Each row below holds a small network's activations on one input, seen along a few directions.
In each table, some parts of the input vary, and every possible input appears once, in random order.
Descriptions start from the smaller parts, as in this example, which fits no table here: ring(8) and (point or line(9) or (values(2) and line(6))).
Shared parts are said once, and a part with two or three values counts as separate values.
In the rows, zero is written as 128.

Other details of the inputs vary at random and push rows far along two fixed directions, the same in every table; ignore that.
To show where, the next rows are all for the same input, with only those details redrawn:
[116 142 122 161 115 179 145 119  75  53  88 131 135 141 186]
[117 126 190 134 141 143 142 152 137 120 151 125 103 134 124]
[147 117 110 123 125 137 123 106 116 112 107 131 118 140 147]
[119 128 189 135 142 145 141 151 137 120 150 123 105 136 124]
[147 103 171 103 149 107 114 132 178 175 166 126  92 133  97]
[163 106  77 112 120 126 110  87 121 128  98 129 121 142 149]
[166 103  78 108 123 118 104  87 129 140 105 130 119 140 141]
[162 100 114  97 134 110 108 106 152 158 132 126 105 136 116]

Rows:
x1: [126 143 114  83 138 116 112 144 145 183 140 128 124  91 110]
x2: [115 132 127 168 113  95 144 123 127 121 134 138 173 141 106]
x3: [121 127  99 171 105 123 128  96 111  99 114 122 187 149 130]
x4: [111 169 180 114 139 132 142 138 143 134 132 147 152  98 111]
x5: [107 163 189 114 137 148 134 134 145 132 135 131 154 107 123]
x6: [121 151 124 101 135 147 110 124 135 147 120 125 142 110 133]
x7: [155  99  83  96 135 101 113 138 140 163 135 120  78 115 114]
x8: [137 141 140 156 120 133 152 113 101  79  92 164 139 139 151]
x9: [134 100  27 126 113  83 102 130 128 164 137 105 129 126 105]
x10: [108 128  77 160 106 109 137 142 100 124 129 118 153 137 126]
x11: [ 69 179 144 135 137 178 143 191 100 103 131 118 127  89 153]
x12: [143 120 104 131 121 147 126 105 101  97  98 131 122 137 157]
x13: [144 121 157 133 128 131 134 106 131 108 118 140 130 140 133]
x14: [ 93 127 157 160 128 117 136 154 144 139 171 108 147 144 101]
x15: [125 121 172 124 140 121 144 166 146 145 161 128  90 120 109]
What do these inputs look like to the network?
> values(3) and line(5)
The inputs of x14 and x12 match in every part but the values(3) part. If x10 is changed in the same way as x14 into x12, which row does it become?
> x15

Rows:
x16: [132 140  50 112 116 125 110 110 109 136  92 129 150 112 146]
x17: [140 125  41 129 109 100 113  97 111 133  99 130 164 125 130]
x18: [110 130 198 148 138 111 143 150 160 141 169 128 136 139  89]
x19: [110 150 102 121 125 146 122 135 116 129 115 118 144 109 141]
x20: [110 132  96 151 112 119 137 138 108 123 130 120 144 134 128]
x21: [116 139 107 134 126 168 132 140  91  84 100 126 110 122 169]
x22: [144 112 122 131 124  91 121 110 149 147 138 131 143 139  99]
x23: [113 133 123 177 107 141 152 128  90  80 113 128 150 153 149]
x24: [141 126  36 114 110 120 113 112 103 141  99 123 135 116 149]
x25: [120 130 117 124 126 108 119 130 144 158 147 119 152 121 106]
x26: [120 134 189 154 132 143 151 134 124  93 131 141 131 138 130]
x27: [182  71 115  99 137  80  98  93 174 179 147 127  97 148  88]
x28: [150 102 156 104 146 121 120 130 157 148 146 126  83 132 114]
x29: [138 127  42 129 108 103 111  96 111 136  99 130 166 130 133]
x30: [112 113 187 156 139 113 140 159 155 129 176 116 114 149  92]
x31: [129 128 139 164 113 155 151 117  90  75 106 137 133 151 162]
x32: [143 132 133 119 130 145 132 110 119 105 103 142 120 126 149]
x33: [182  89 115  74 136  93 103 100 170 192 141 130  87 129 106]
x34: [125 132 211 112 151 145 135 144 158 139 157 128 104 121 117]
x35: [125 148 143 139 127 168 143 117  98  77  96 143 130 130 170]
x36: [118 135 194 150 133 154 146 128 126  99 135 133 137 139 136]
x37: [102 157 171 124 141 158 145 161 119 109 128 134 116 104 140]
x38: [165 111 103  61 143  98  90 113 170 203 135 131 105 108 102]
x39: [ 87 162 152 140 135 146 146 171 118 114 135 125 135 104 129]
x40: [124 146 119 106 130 158 120 124 117 121 111 127 127 110 155]
x41: [ 95 140 101 173 114 140 143 148  89  83 118 117 147 138 147]
x42: [139 114 138 126 126 104 117 112 154 152 147 124 146 141 102]
x43: [ 94 134 166 128 147 127 135 187 149 147 171 110 101 113 101]
x44: [165 111  86 127 115 121 114  72 117 117  90 143 144 146 145]
x45: [111 137 186 111 146 139 139 174 145 150 165 124  90 112 117]
What do these inputs look like to the network?
> line(5) and ring(6)
The inputs of x31 and x44 match in every part but the line(5) part. If x24 is changed in the same way as x31 into x44, which row does it become?
> x16
Which other rows does x28 become when the line(5) part takes its other values? List them by row number.
> x32, x33, x34, x35
Which other rows does x41 become when the line(5) part takes its other values? List them by row number.
> x17, x20, x25, x29
